A small network was shown many inputs. Here are its activations along a few directions, one row for each input.
Each table varies a few parts of the input and shows all the possible inputs, shuffled.
A made-up example of a description, with smaller parts first: one of 3 separate values, together with either a single point or one of 11 places along a line or (one of 4 places along a line, together with one of 5 places around a ring).
Shared parts are said once, and a part with two or three values counts as separate values.

Other details of the inputs vary at random and push rows far along two fixed directions, the same in every table; ignore that.

A family of inputs:
R1: -336	233	-87	7	-162	-113	67	270	-19	-242	-74	42	313
R2: 63	-182	-38	-1	48	50	100	-138	106	-85	15	44	-8
R3: 15	-96	-164	-117	29	-335	-332	-451	-400	39	258	-16	45
R4: 9	-125	-206	-127	-53	-315	-137	-532	-199	72	232	113	236
R5: 95	32	24	70	92	71	220	156	89	-52	-272	-113	-183
R6: -247	351	-380	-46	18	-307	76	100	-444	-100	-250	84	321
R7: 112	-95	-200	-86	-53	-291	-185	-450	-211	20	89	-33	92
R8: -248	163	-78	-65	-234	-147	-127	-44	-127	37	13	60	326
R9: 269	-279	164	-82	-309	-76	-350	-465	214	129	247	-218	-177
R10: 262	-206	302	7	-224	245	-137	-102	374	139	-42	-257	-330
R11: 75	-51	54	-76	-323	-133	-270	-334	-45	78	227	-49	171
R12: -162	148	-209	-106	53	-322	-138	-164	-546	-31	196	123	282
R13: 149	-48	259	66	284	358	232	370	210	-1	-241	-193	-504
R14: -91	-114	-274	-90	-108	-201	-166	-392	-322	62	65	239	300
R15: -170	209	-120	-38	187	-177	129	212	-310	-130	50	20	130
R16: 236	-235	125	-63	76	9	-194	-326	-38	100	161	-107	-311
R17: 162	-135	-45	-52	-47	-23	-49	-240	-122	146	12	29	64
R18: 244	-226	248	-29	-289	167	-196	-257	230	187	136	-153	-101
R19: -190	67	-14	-41	-264	-183	-159	-140	-84	48	90	35	265
R20: -125	263	-223	-19	101	-232	208	206	-167	-179	-211	-34	114
R21: -217	302	-349	-51	-3	-267	102	48	-455	-60	-124	139	434
R22: 108	-23	-131	-59	-26	-179	-77	-292	-151	2	-18	-21	20
R23: -112	130	-91	-71	-277	-284	-188	-138	-181	-48	147	-33	366
R24: 242	-356	382	22	-211	355	-73	-152	537	39	114	-124	-304
R25: 21	51	154	9	-188	85	-53	193	148	42	-201	-160	-100
R26: -104	-12	-25	-69	178	-121	25	-52	-143	-17	154	50	13
R27: -370	288	-34	69	314	162	410	768	-133	-222	-361	136	16
R28: 54	-109	-14	-73	48	-69	-160	-199	-312	149	146	57	25
R29: -26	-127	120	0	-220	173	-91	-61	188	18	35	-6	-11
R30: -250	306	-106	37	214	-37	438	488	6	-228	-314	28	186
R31: 232	-69	211	82	182	287	391	309	359	-89	-203	-188	-251
R32: 292	-436	359	-18	158	342	-49	-192	254	252	105	-58	-443
R33: 81	-150	-26	-47	6	32	7	-289	9	135	7	59	29
R34: 250	-209	248	-35	-245	79	-135	-218	306	87	219	-196	-118
R35: 166	23	238	146	193	375	513	502	358	-81	-341	-157	-291
R36: 195	-421	161	-49	109	131	-93	-330	137	49	302	2	-304
R37: 196	-176	261	-16	-265	169	-146	-83	219	173	43	-137	-88
R38: 299	400	-147	546	495	507	-33	853	651	107	-91	202	-503
R39: -9	149	-90	-5	102	-66	285	213	-26	-125	-111	-33	97
R40: -57	116	50	26	-215	-74	-76	73	25	-29	-102	-135	7
R41: -170	88	55	-35	-207	-32	-77	76	10	65	-69	26	200
R42: -233	275	-126	-12	202	-107	102	394	-360	-78	-250	21	22
R43: 362	-368	304	5	67	315	108	-242	451	129	28	-100	-352
R44: -2	3	49	-12	-303	-103	-175	-167	-53	63	129	-61	162
R45: 309	-323	298	31	129	255	9	-130	144	149	151	-128	-401
R46: -301	105	-170	2	138	-110	68	122	-344	-129	18	183	143
R47: 50	-11	384	62	-26	316	281	414	601	-71	-139	-210	-249
R48: 22	71	105	-17	-213	-36	-107	18	104	-35	-55	-157	-39
R49: -110	114	-19	13	127	75	287	295	13	-8	-295	73	71
R50: 122	-319	226	17	-282	166	-179	-282	295	85	162	-45	-128
R51: -79	145	-3	-22	-196	-163	-100	65	10	-101	-59	-158	96
R52: -202	254	-155	-36	220	-224	107	260	-309	-172	-75	-32	15
R53: -19	568	-702	320	-218	-315	-818	-88	-18	222	330	435	449
R54: 25	-218	3	-99	66	-35	-217	-421	-209	192	253	88	-24
R55: -353	323	3	55	-49	39	318	632	158	-316	-224	-7	162
R56: -44	-61	22	-106	-307	-183	-310	-415	-35	100	246	32	224
R57: -240	42	-113	-58	-295	-137	-212	-94	-172	2	35	142	328
R58: 123	-84	241	112	211	451	485	422	490	-171	-307	-58	-334
R59: -144	242	37	48	298	57	345	562	-84	-199	-160	-70	-27
R60: 167	580	-493	490	294	184	-100	629	412	71	-136	335	-51
R61: -230	228	-214	-17	129	-283	-27	76	-485	-82	-56	46	105
R62: 136	-281	-42	-49	-18	-5	4	-337	111	-12	146	54	-41
R63: -37	-4	255	95	333	412	428	577	288	-197	-212	-26	-360
R64: 448	-415	185	-19	-28	193	-122	-382	230	233	-37	-146	-389
R65: -220	151	36	43	257	47	255	359	-105	-71	-126	50	-33
R66: -84	-200	-165	-108	28	-229	-270	-459	-336	-10	352	152	141
R67: 129	-359	105	-46	76	196	-134	-312	19	124	207	57	-236
R68: -123	74	-137	-3	40	-128	133	-47	-141	-9	-86	110	190
R69: 156	-172	102	-45	89	112	-74	-160	-98	142	145	-38	-156
R70: -223	154	-16	-40	-170	-167	-45	47	-4	-81	25	-15	284
R71: 217	-382	206	-61	131	88	-127	-375	123	136	280	-57	-259
R72: 53	-183	82	-80	101	-19	-123	-307	-89	98	227	49	-80
R73: -283	157	-316	-6	7	-216	123	14	-320	-141	-93	221	339
R74: -108	277	-142	4	91	-96	285	266	-168	-158	-200	40	218
R75: -230	176	-194	18	109	31	288	270	-115	-160	-261	155	180
Description of these inputs: one of 3 separate values, together with either a single point or (one of 4 places along a line, together with one of 6 places along a line).
- Changing only the choice among 3 separate values turns R13 into R6. The same change can be made to R36. Which row results? => R62
- Changing only the choice among 3 separate values turns R17 into R37. The same change can be made to R58. Which row results? => R24
- Change only the place on the line of 6 in R66. List by row number the other rows that result. => R27, R36, R46, R63, R67
- Change only the place on the line of 6 in R19. List by row number the other rows that result. => R8, R41, R47, R56, R70
- Change only the choice among 3 separate values in R53. List by row number the other rows that result. => R38, R60
- Change only the choice among 3 separate values in R71. List by row number the other rows that result. => R30, R70
- Change only the place on the line of 4 in R68. List by row number the other rows that result. => R5, R35, R73

A family of inputs:
R76: -13	182	213	174	161	207	503	492	535	-143	-343	-131	-161
R77: 325	-211	159	-25	-107	215	-25	-158	284	21	148	-106	-25
R78: 258	-539	229	-20	-305	196	-379	-654	328	84	328	-27	-328
R79: -183	-305	302	-301	58	-44	539	-77	-218	-290	-138	-214	8
R80: 195	111	30	57	26	84	116	197	60	-9	17	-166	-148
R81: 248	-221	55	108	123	188	36	-245	104	211	-38	76	-210
R82: -26	-171	83	61	-105	185	6	134	289	-118	-64	-66	-135
R83: -42	153	-150	-71	7	-308	-133	-175	-120	85	114	-54	68
R84: 191	-215	225	39	-131	249	-123	-39	108	203	129	-95	-104
R85: -158	95	-328	-143	-206	-294	-355	-296	-427	40	-47	130	370
R86: 109	-169	43	36	163	171	177	95	242	-50	3	129	-95
R87: -40	117	269	66	152	220	427	607	542	-137	-275	-84	-136
R88: -185	216	-242	-38	198	-36	89	188	-279	-5	-187	204	258
R89: -334	-210	44	-419	-81	-389	149	-457	-822	-51	-28	-69	340
R90: 178	-147	217	-84	0	130	-115	-178	261	244	-24	-99	-113
R91: 341	-340	-4	-104	-123	-44	-481	-571	37	111	225	-116	-213
R92: 83	124	-2	26	-92	104	126	152	-34	96	-95	-52	49
R93: -33	153	312	60	168	261	352	639	400	39	-377	-88	-190
R94: -234	311	-151	-52	-22	-200	81	119	-142	98	-171	39	230
R95: -105	271	-240	80	-135	-234	109	12	-230	-144	6	87	418
R96: -152	-8	93	6	-14	3	45	113	240	-19	40	-38	66
R97: -229	180	-226	-51	-143	-218	-120	111	-312	-37	-193	150	270
R98: 85	115	-193	-94	-74	-252	-288	-226	-355	14	241	-14	268
R99: -191	67	154	7	-42	31	60	56	227	-66	64	22	5
R100: 20	38	-112	-72	-209	-196	-228	-184	-343	150	149	120	332
R101: 5	-202	50	74	152	233	129	107	235	-42	60	76	-111
R102: 512	-465	149	-33	-274	155	-194	-638	299	217	387	-121	-169
R103: 552	-404	290	-7	-85	156	-269	-340	232	207	353	-165	-341
R104: -178	167	-335	4	112	-118	216	77	-140	-124	-47	201	236
R105: -323	-30	128	-308	174	-275	434	75	-610	-307	-162	-232	81
R106: -192	395	-160	64	121	-331	73	155	-162	-74	-114	-20	162
R107: 325	-376	31	-71	-160	-97	-469	-521	29	129	261	-56	-239
R108: -34	171	177	78	132	235	498	532	543	-114	-304	-151	-179
R109: 512	-434	136	106	174	174	-144	-513	238	205	235	-58	-474
R110: -107	257	59	74	13	31	35	316	-133	-133	81	-34	-15
R111: 92	124	99	97	462	342	368	612	267	-152	-273	-72	-318
R112: 189	-84	162	38	-81	167	133	161	255	-53	49	-37	-4
R113: 82	-143	78	22	-95	124	53	119	299	-125	-118	-15	-122
R114: -201	178	-205	-4	162	-85	103	241	-284	13	-153	264	230
R115: -285	259	-125	12	-179	-136	3	89	-254	-181	149	143	375
R116: -204	138	-267	-173	-118	-418	-220	-345	-210	-10	158	122	505
R117: -169	61	-373	-136	-223	-339	-282	-326	-294	-134	55	138	427
R118: -103	80	27	89	70	103	26	436	90	-159	-168	-127	-213
R119: -92	-34	-199	5	170	-140	-186	-92	-274	19	216	119	46
R120: -139	32	-410	-125	32	-293	-159	-357	-348	-59	181	283	454
R121: 91	49	-52	40	11	45	33	149	108	-79	-147	-146	-268
R122: 3	-157	84	68	166	270	57	137	85	132	-47	75	-150
R123: -274	293	-83	6	-160	-92	-66	121	-389	-10	48	135	317
R124: -65	-52	177	54	-117	255	-46	111	129	5	-148	-8	-237
R125: 517	-587	164	87	31	250	-78	-666	418	195	260	15	-362
R126: -35	112	-20	50	-48	169	181	314	120	-22	-371	-67	-142
R127: -194	233	-295	7	142	-69	173	165	-281	35	-181	199	187
R128: 215	-368	73	-15	62	52	-377	-592	-41	169	459	88	-297
R129: -291	77	-260	-52	-19	-208	-249	-310	-517	98	187	338	293
R130: -64	45	102	69	-3	116	-67	185	77	-143	-45	-73	-297
R131: -73	303	-138	97	-84	-110	106	142	-279	15	-147	51	291
R132: -246	272	86	22	103	-84	13	251	-2	-79	18	-30	-57
R133: 42	157	248	166	173	335	297	752	252	-137	-141	-223	-263
R134: -177	78	-427	-90	-280	-375	-198	-350	-297	-91	62	132	356
R135: 142	228	53	175	100	64	218	339	43	-98	-113	-146	-105
R136: -215	298	-156	-71	68	-396	-96	125	-235	-35	31	54	241
R137: -129	283	-259	96	5	-250	-12	124	-235	-179	-189	-7	67
R138: 173	-47	143	-66	114	-1	-127	-91	211	93	70	-165	-163
R139: -189	60	-250	-47	-253	-289	-233	-210	-359	-41	308	125	506
R140: -307	212	56	-26	-52	-83	-58	64	-105	77	-22	87	128
R141: -61	47	149	30	128	10	-22	224	174	27	34	-147	-160
R142: -362	196	-193	36	105	-51	140	158	-182	-205	31	279	224
R143: -134	-23	11	36	-98	109	-75	190	2	11	-177	-18	-41
R144: -143	127	315	98	159	319	307	656	388	43	-326	-140	-200
R145: -50	33	-248	12	-220	-255	-247	-362	-310	78	-79	100	195
R146: 484	-500	186	-4	162	179	-224	-407	238	213	306	-9	-446
R147: 50	77	-156	44	256	9	131	118	-52	-18	-21	32	-142
R148: 120	174	248	81	116	431	363	654	280	-37	-350	-155	-120
R149: 426	-514	102	46	-260	89	-271	-725	337	118	183	-82	-268
R150: 392	-396	248	3	-139	44	-286	-707	271	415	181	-94	-241
- Changing only one part turns R79 into R105. The same change can be made to R112. Which row results? => R103
- Changing only one part turns R137 into R145. The same change can be made to R83. Which row results? => R94
- What do these inputs look like to the network? => one of 3 separate values, together with either a single point or (one of 4 separate values, together with one of 6 places along a line)
- Change only the choice among 4 separate values in R116. List by row number the other rows that result. => R77, R117, R120
- Change only the choice among 3 separate values in R139. List by row number the other rows that result. => R84, R133
- Change only the choice among 3 separate values in R101. List by row number the other rows that result. => R119, R122
